Each row below holds a small network's activations on one input, seen along a few directions.
Each table varies a few parts of the input and shows all the possible inputs, shuffled.
Descriptions start from the smaller parts, as in this example, which fits no table here: one of 6 places along a line, together with either a single point or one of 9 places around a ring or (one of 3 separate values, together with one of 8 places around a ring).
Shared parts are said once, and a part with two or three values counts as separate values.
(in the rows, 128 means zero)

Other details of the inputs vary at random and push rows far along two fixed directions, the same in every table; ignore that.

Rows:
row 1: [132 168 135  39 249 128 150 102 142 136 134  98 171 128 100]
row 2: [132 118 131 161  86 147 119 145 104 130 145 154 120 106 146]
row 3: [139 110 138 194  75 102 138 121  93 112 114 119  85 116 140]
row 4: [ 67 132 184 123 185 187 179 115 124 178 137 147  79 122  86]
row 5: [ 77 122 202 127 152 168 160 137 152 138  76 135  72 136 129]
row 6: [116 161 117  50 230 116 148 103 142 147 154 113 161 142  88]
row 7: [125 107 122 203  72 118 137 122  83 136 150 143  88 112 131]
row 8: [ 95 142 176  99 192 214 175 118 130 172 147 138 109 118  69]
row 9: [197 137  53 108 107 110  95 121 129 108 165 104 198 134 105]
row 10: [174 143  67 116 146  43 111 102  97 104 164 100 175 122 137]
row 11: [200 143  73 109 134  72 108 104 118  92 138  81 184 130 122]
row 12: [158 131  59 100 114  76  77 135 148 105 143 126 191 145 155]
row 13: [ 77 132 219 112 182 184 171 133 139 149  78 134  78 116 129]
row 14: [ 82 120 200 127 145 174 163 134 156 137  74 127  72 141 119]
row 15: [178 130  54 110  96 103  86 127 149 107 153 111 194 149 123]
row 16: [128 102 135 188  51 108 117 145 121 110  99 138  89 133 156]
row 17: [138 106 139 187  64 104 127 131 112 105 101 120  91 127 150]
row 18: [158 138  68  91 127  58  83 134 147  98 132 118 186 146 157]
row 19: [153 117 145 197  92 108 149 109  70 115 128 114  88  97 132]
row 20: [ 61 130 186 102 167 206 154 144 158 171 113 157  99 132 116]
row 21: [132 103 125 178  49 147 111 145 132 122 118 143 110 132 140]
row 22: [123 103 138 189  57 103 114 148 118 111 101 146  89 127 166]
row 23: [130 157 116  23 205 175 117 133 188 140 133 118 194 153  97]
row 24: [174 136  61  98 109 100  76 141 135 108 157 127 203 128 151]
row 25: [138 108 118 189  60 142 127 129 106 131 142 138 107 121 121]
row 26: [184 130  64 105  98 110  76 140 148 100 144 119 196 139 137]
row 27: [193 135  79 105 116  76  91 122 142  83 115  90 184 140 144]
row 28: [141 152 112  30 190 180 119 131 195 135 126 107 190 161  81]
row 29: [189 137  80 106 122  69  87 126 138  83 118  98 186 135 154]
row 30: [173 128  53 107 105  83  86 125 149 104 146 110 188 154 130]
row 31: [108 101 134 191  58 114 112 151 106 129 121 161  92 114 176]
row 32: [140 166 132  49 244 129 157  92 133 138 143  91 167 127  87]
row 33: [ 78 122 181 131 154 195 171 121 141 165 115 138  77 135  85]
row 34: [118 115 123 182  84 129 125 131  90 140 158 156 108 105 143]
row 35: [121  99 131 190  52 123 109 148 122 119 111 152  95 128 162]
row 36: [ 53 132 192 106 185 191 166 137 146 174 117 158  83 127 112]
row 37: [ 65 134 204 115 186 161 172 132 132 154  99 141  74 118 128]
row 38: [141 109 155 184  73 111 120 136 103 103  93 131  96 107 172]
row 39: [122 107 147 183  72  97 119 141 109 107  97 137  90 117 177]
row 40: [158 110 145 184  71 117 129 126 109 102  98 111  99 119 142]
row 41: [ 82 118 192 137 134 176 165 134 150 145  90 135  68 143 106]
row 42: [ 61 137 187  98 184 207 163 138 150 176 127 158  99 127 105]
row 43: [115 109 147 183  78  92 122 143  99 113 102 142  88 109 184]
row 44: [162 135  57  95 112  95  76 136 150 110 153 126 202 144 147]
row 45: [146 161 101  45 210 167 140 110 152 148 167 106 187 139  63]
row 46: [112 111 128 189  85 111 128 131  87 138 148 156  93 107 151]
row 47: [126 166 139  34 243 131 143 115 154 133 122 104 172 132 114]
row 48: [106 129 176  95 156 224 157 134 170 153 111 126 112 143  74]
row 49: [ 57 132 201 117 176 166 169 140 136 162 105 155  70 123 123]
row 50: [167 132  57 102 105  98  76 136 154 106 148 123 197 147 142]
row 51: [128 113 120 194  78 130 133 122  81 141 165 150 104 104 128]
row 52: [179 144  57 102 130  97  92 123 113 115 182 122 200 119 128]
row 53: [133 111 141 206  81  96 147 116  72 119 129 125  76 104 142]
row 54: [175 138  59 108 123  62 102 114 127 102 150 102 179 145 124]
row 55: [122 114 142 194  92  85 136 124  74 120 129 138  84  99 163]
row 56: [101 160 124  25 224 120 126 131 177 139 120 121 171 153 120]
row 57: [114 113 138 194  85  90 133 131  79 128 136 151  83 104 158]
row 58: [ 72 115 188 127 137 199 155 139 165 156  90 145  77 146 107]
row 59: [119 158 117  55 219 122 151 102 146 143 148 107 157 147  83]
row 60: [133 112 117 196  69 135 135 123  86 137 159 143 103 110 122]
Description of these inputs: one of 6 places along a line, together with one of 10 places around a ring.
- Changing only the place on the line of 6 turns row 15 into row 41. The same change can be made to row 60. Which row results? => row 59
- Which other rows does row 9 become when the place on the ring of 10 takes its other values? List them by row number. => row 2, row 8, row 23, row 24, row 26, row 28, row 45, row 48, row 52
- Which other rows does row 38 become when the place on the line of 6 takes its other values? List them by row number. => row 12, row 18, row 23, row 39, row 44
- A walk changes only the place on the line of 6. It starts at row 27 and steps to row 14. List the rest of the walk in order. => row 16, row 58, row 21, row 28

Rows:
row 61: [123 149 109  84 177 122 139 114 141 136 149 115 156 143 103]
row 62: [ 56 124 243 143 164 232 203 129 126 174  98 144  39 111  88]
row 63: [121 127 130 101 134 144 115 141 162 131 110 130 146 141 142]
row 64: [164 100 111 235  21  65 100 136  63  97 137 149 100  97 185]
row 65: [154 100  99 211  42  80 105 131  72 112 150 148 108 105 161]
row 66: [137 120 104 166  91  77 114 123  99 116 136 128 123 117 156]
row 67: [130 147 117  79 191 117 133 114 140 131 137 113 156 134 121]
row 68: [120 122 164 159 115 140 148 129 107 130 110 128  88 110 136]
row 69: [152 110 101 177  73 115 108 117 117 112 130 121 129 127 140]
row 70: [ 58 121 241 138 163 212 196 134 129 165  83 144  32 120 100]
row 71: [122 131 123 103 131 157 116 138 159 140 125 134 150 142 129]
row 72: [ 51 125 241 147 176 233 201 127 125 180 102 158  38 111  86]
row 73: [138 119  96 168  87  91 117 122  97 123 152 130 127 116 144]
row 74: [135 151 116  78 185 135 137 117 134 141 147 111 163 129 103]
row 75: [126 134 126  94 167 135 128 113 163 125 111 105 148 147 115]
row 76: [150 142  83  57 154 107  93 139 178 107 128 111 195 158 129]
row 77: [124 143 117  78 187 117 127 118 140 133 135 122 152 136 118]
row 78: [135 150 121  80 192 121 131 116 140 132 133 118 159 132 116]
row 79: [134 151 122  78 186 121 134 118 136 131 132 108 160 131 120]
row 80: [158 117 107 165  77  98 119 129  96 110 140 125 125 115 134]
row 81: [132 144 124  82 171 112 135 119 142 126 129 112 149 143 111]
row 82: [133 149 119  78 186 137 129 116 141 137 152 123 160 132 102]
row 83: [161 155  70  49 185  94 115 112 150 120 160  99 201 152  99]
row 84: [190 103  56 193   7  69  68 154 108  91 140 138 146 127 168]
row 85: [151 101 104 191  26  96  87 150 112  92 117 137 125 119 183]
row 86: [130 148 112  80 190 132 137 113 138 140 152 116 160 132 104]
row 87: [144 108 105 170  51 123  95 145 122 110 129 142 133 126 159]
row 88: [ 73 109 204 198  98 156 172 131 101 147 101 153  36 112 133]
row 89: [ 82  94 193 197  60 195 148 154 125 144  97 163  46 120 134]
row 90: [155 145  81  58 153 106  92 141 177 109 122 114 191 156 120]
- Changing only one part turns row 73 into row 66. The same change can be made to row 74. Which row results? => row 79
- Describe the family of inputs behind these rows. => one of 2 separate values, together with either a single point or one of 4 places along a line or one of 10 places around a ring
- Which other rows does row 75 become when the choice among 2 separate values takes its other values? List them by row number. => row 69
- Which other rows does row 62 become when the choice among 2 separate values takes its other values? List them by row number. => row 68
- A walk changes only the place on the line of 4. It starts at row 84 and steps to row 89. List the rest of the walk in order. => row 87, row 71
